Each row below holds a small network's activations on one record, seen along a few directions.
After each row come some of the record's fields: E, K, V, G.
A field that a record lacks is written none.
The largest differences between rows may come from other fields.
In the rows, zero is written as 500.
Random noise pushes rows far along 2 fixed directions. That doesn't count. These rows show it; they differ only by the noise:
[524 383 583 643 461 561 518 511 534 487 477 488 544 613 518]
[574 521 605 442 595 450 498 480 512 489 371 500 547 554 593]
[622 498 671 713 566 304 441 508 417 269 532 485 385 448 571]
[598 531 632 515 603 380 474 486 474 407 416 496 487 506 595]

[533 606 458 497 555 389 458 492 435 433 580 477 391 409 436] : E: e2 / K: k1 / V: v1 / G: none
[491 470 476 406 455 509 498 523 513 513 514 510 472 475 556] : E: e2 / K: k2 / V: v2 / G: g2
[636 591 669 390 625 195 430 503 448 228 483 510 328 277 730] : E: e1 / K: k1 / V: v2 / G: g1
[541 451 555 493 522 476 527 521 551 492 410 521 573 553 573] : E: e3 / K: k2 / V: v1 / G: g2
[662 639 687 309 741 296 477 460 511 439 235 532 563 496 679] : E: e3 / K: k1 / V: v1 / G: g2
[453 543 468 181 566 678 557 441 587 780 241 537 728 670 562] : E: e3 / K: k2 / V: v2 / G: none
[400 469 373 487 451 641 545 486 532 661 507 486 603 589 393] : E: e4 / K: k2 / V: v1 / G: none
[491 510 470 817 481 551 476 490 431 496 604 486 486 595 289] : E: e3 / K: k1 / V: v1 / G: none
[468 330 544 808 382 626 532 501 505 515 561 494 549 662 432] : E: e3 / K: k2 / V: v1 / G: none
[505 417 527 836 439 530 457 516 449 413 605 500 447 536 414] : E: e3 / K: k1 / V: v2 / G: none
[521 455 530 321 481 452 504 522 522 466 475 520 449 435 663] : E: e2 / K: k2 / V: v2 / G: g1
[523 377 546 524 439 461 514 531 527 390 565 477 417 443 581] : E: e2 / K: k1 / V: v1 / G: g1
[660 703 597 708 654  95 358 499 270 140 672 470 192 243 481] : E: e2 / K: k1 / V: v1 / G: none
[588 476 675 546 564 325 485 471 477 311 462 481 435 399 659] : E: e4 / K: k1 / V: v1 / G: g1
[463 275 528 586 365 599 542 548 579 468 527 517 534 539 610] : E: e3 / K: k2 / V: v2 / G: g1
[531 515 548 736 513 454 445 500 423 386 568 499 435 482 449] : E: e3 / K: k1 / V: v2 / G: none
[355 542 294 400 463 770 545 467 547 781 473 498 668 629 287] : E: e4 / K: k1 / V: v2 / G: none
[474 702 355 229 635 531 523 465 501 728 361 519 634 541 374] : E: e2 / K: k2 / V: v1 / G: none
[578 483 661 725 504 323 434 506 440 241 598 494 328 388 586] : E: e1 / K: k1 / V: v2 / G: g2
[549 439 558 415 518 441 501 507 509 435 475 491 464 451 615] : E: e2 / K: k1 / V: v1 / G: g1
[377 516 311 743 367 608 476 517 394 547 750 478 425 496 196] : E: e2 / K: k2 / V: v2 / G: none
[482 464 489 773 413 485 489 510 447 445 658 481 422 529 372] : E: e1 / K: k2 / V: v1 / G: none
[498 659 436 190 624 497 527 452 544 681 341 522 601 556 527] : E: e1 / K: k2 / V: v1 / G: none
[513 512 510 408 530 548 522 516 557 584 375 542 619 578 528] : E: e3 / K: k2 / V: v2 / G: none
[540 351 637 639 431 467 526 514 558 365 536 484 456 496 613] : E: e1 / K: k1 / V: v1 / G: g1
[485 448 513 106 505 642 573 479 668 677 289 529 646 580 687] : E: e1 / K: k1 / V: v2 / G: g1
[620 380 735 670 538 393 512 528 516 348 394 530 516 557 663] : E: e3 / K: k2 / V: v1 / G: g1
[536 615 525 422 627 471 462 465 470 540 388 522 545 518 511] : E: e3 / K: k1 / V: v2 / G: none
[637 659 608 466 701 331 459 480 450 433 353 519 512 498 548] : E: e3 / K: k1 / V: v1 / G: none
[522 345 550 619 399 456 508 552 515 344 627 472 389 427 561] : E: e2 / K: k1 / V: v1 / G: g1
[477 619 442 357 572 519 501 453 507 574 422 496 558 470 488] : E: e4 / K: k1 / V: v2 / G: none
[601 718 566 292 675 202 418 471 425 357 459 528 363 299 650] : E: e1 / K: k2 / V: v2 / G: none
[413 389 390 581 361 616 534 527 504 560 629 468 488 534 396] : E: e2 / K: k2 / V: v1 / G: none
[524 486 542 290 538 454 531 487 515 520 404 498 524 485 628] : E: e2 / K: k2 / V: v1 / G: g1
[590 609 545 716 611 382 449 485 431 409 510 520 467 513 378] : E: e3 / K: k1 / V: v1 / G: none
[427 321 453 285 384 734 611 510 657 725 388 510 663 673 578] : E: e2 / K: k2 / V: v1 / G: g1
[468 753 403 333 646 449 480 433 444 602 424 517 553 453 415] : E: e4 / K: k2 / V: v2 / G: none
[549 394 606 644 474 393 486 533 474 303 577 473 409 413 591] : E: e4 / K: k1 / V: v1 / G: g1
[451 484 399 549 439 584 511 508 503 560 587 467 490 529 361] : E: e2 / K: k1 / V: v1 / G: none
[477 321 514 507 375 597 560 534 572 488 553 471 489 532 555] : E: e2 / K: k1 / V: v1 / G: g1
[317 461 293 637 361 781 552 475 528 732 588 489 619 632 240] : E: e4 / K: k2 / V: v2 / G: none
[516 432 569 344 492 495 523 507 560 499 399 528 536 506 680] : E: e3 / K: k2 / V: v2 / G: g1
[640 538 677 793 603 294 433 517 395 265 518 500 408 459 516] : E: e3 / K: k1 / V: v1 / G: none
[557 541 570 658 565 368 464 494 418 392 514 499 464 485 498] : E: e3 / K: k2 / V: v1 / G: none
[476 458 457 765 407 517 478 508 436 434 699 457 392 498 332] : E: e2 / K: k1 / V: v1 / G: none

Here are new rows. What are their fields?
[564 458 599 839 486 462 458 532 446 353 548 507 462 521 436] : E: e3 / K: k1 / V: v2 / G: none
[440 422 463 640 391 537 483 530 461 474 631 487 451 475 418] : E: e2 / K: k2 / V: v2 / G: none
[588 549 613 716 542 234 437 511 401 238 627 491 320 359 553] : E: e1 / K: k2 / V: v1 / G: none
[609 583 637 589 631 285 457 489 437 305 472 491 434 388 583] : E: e4 / K: k1 / V: v1 / G: none
[504 586 430 760 521 421 435 507 358 402 684 467 374 437 287] : E: e2 / K: k1 / V: v1 / G: none
[536 724 460 283 655 392 442 453 416 521 430 500 459 408 487] : E: e2 / K: k1 / V: v2 / G: none
[382 455 343 423 401 758 544 506 564 724 496 487 616 615 355] : E: e2 / K: k1 / V: v2 / G: none
[510 579 437 825 489 384 399 530 323 314 750 476 298 369 301] : E: e2 / K: k1 / V: v2 / G: none
[604 699 546 299 688 244 449 470 446 366 456 493 395 330 629] : E: e1 / K: k1 / V: v1 / G: none
[558 494 623 439 514 318 483 505 502 324 500 515 396 359 710] : E: e1 / K: k2 / V: v2 / G: g1
[533 748 458 357 697 411 475 437 427 605 368 521 561 537 433] : E: e3 / K: k2 / V: v1 / G: none
[393 402 376 812 295 579 480 552 417 452 790 464 370 456 290] : E: e2 / K: k2 / V: v2 / G: none
[520 446 564 695 457 456 492 502 504 386 605 478 428 480 489] : E: e1 / K: k1 / V: v1 / G: none
[453 251 547 775 287 546 504 560 484 372 691 485 393 477 497] : E: e2 / K: k2 / V: v2 / G: g1
[510 504 518 635 485 398 443 511 421 338 631 478 371 357 487] : E: e4 / K: k1 / V: v2 / G: none
[523 289 621 542 425 627 562 537 631 499 388 527 625 612 643] : E: e3 / K: k1 / V: v2 / G: g1
[494 666 424 314 610 567 516 457 562 667 351 539 626 567 443] : E: e1 / K: k1 / V: v2 / G: none
[454 456 465 722 444 563 501 502 456 497 606 457 491 535 345] : E: e4 / K: k1 / V: v1 / G: none
[463 316 434 436 344 575 540 566 581 437 644 497 419 405 622] : E: e2 / K: k1 / V: v2 / G: g1
[424 262 427 751 248 670 538 600 567 497 681 496 476 551 404] : E: e2 / K: k2 / V: v2 / G: none
[477 644 425 372 632 641 530 421 520 756 304 517 699 688 377] : E: e3 / K: k1 / V: v1 / G: none
[409 475 339 415 427 704 524 503 545 678 512 495 570 575 386] : E: e2 / K: k1 / V: v2 / G: none
